A small network was trained on invented records. Each row is its activation on one of them, seen along a few directions.
Records have a field called ZIFOT. Each example row is followed by its value.
Records without ZIFOT are marked none.
The largest differences between rows may come from other fields.
(in the rows, 500 means zero)
Strong random noise was added to every row along 2 fixed directions; ignore it. To show where, here is one row again and again, with new noise each time:
[440 465 490 485 380 482 553 361 375 578 606 423 524 408 673 473 377]
[469 513 536 420 382 443 502 402 357 527 637 341 539 470 694 478 315]
[557 461 594 340 525 423 478 550 596 545 571 441 472 610 577 468 345]
[386 345 394 622 395 569 670 288 453 699 525 627 479 287 609 459 526]

[320 539 435 579 553 388 603 709 677 411 414 688 449 427 292 407 672]	ruzig
[403 683 534 609 399 526 413 387 353 563 694 338 579 451 688 566 465]	raz
[495 474 565 431 638 463 474 678 532 361 493 467 550 633 447 444 489]	none
[662 491 865 147 731 374 339 834 818 297 463 536 427 873 424 568 423]	kove
[896 248 574 411 656 733 370 570 952 660 365 564 362 600 374 596 410]	none
[372 655 410 464 353 386 548 474 237 348 656 375 574 456 651 470 326]	fogut
[706 629 678 254 680 358 237 669 662 375 452 471 410 771 507 500 398]	lel
[444 466 594 558 506 491 602 470 424 477 483 660 471 419 582 593 595]	kove
[489 527 392 454 649 459 575 591 654 540 506 733 370 541 419 454 536]	fogut
[379 487 383 453 670 447 468 758 706 396 464 853 510 607 307 469 729]	pelo
[398 495 414 703 282 494 593 246 217 523 458 585 536 220 627 508 576]	lel
[403 484 402 714 301 564 658 296 388 655 380 538 562 205 641 429 616]	pagil
[467 393 461 523 463 539 550 324 541 619 524 537 527 398 607 432 429]	savus
[606 339 583 374 658 446 543 634 848 648 466 666 382 651 426 453 473]	savus
[347 617 491 512 467 347 488 704 550 349 492 490 491 505 391 436 512]	ruzig
[620 683 682 318 475 339 360 639 545 384 466 222 578 657 634 428 341]	pagil
[609 396 380 731 317 770 429 250 487 677 490 662 538 233 518 615 425]	pelo
[354 660 546 604 257 578 505 283 293 532 658 287 703 342 690 572 423]	raz

Here are new rows. What is ZIFOT for each?
[475 444 487 460 543 411 436 594 561 463 427 710 435 539 440 428 686]	lel
[565 543 585 488 606 590 476 721 469 493 450 561 533 754 455 352 449]	none
[294 412 413 799 381 658 695 347 548 754 501 697 566 269 524 564 704]	raz
[412 554 338 507 593 472 576 509 519 516 541 677 443 453 502 447 524]	fogut
[320 544 491 513 537 497 530 617 613 530 591 610 571 510 467 479 737]	raz
[366 560 423 586 310 480 471 440 314 382 575 528 627 424 528 558 450]	pelo
[261 477 355 720 498 437 646 608 633 477 404 749 449 332 319 396 730]	ruzig
[442 719 611 468 499 424 435 408 149 338 638 394 542 437 763 588 452]	kove
[355 553 526 636 366 573 606 416 472 623 580 502 593 377 564 579 571]	raz
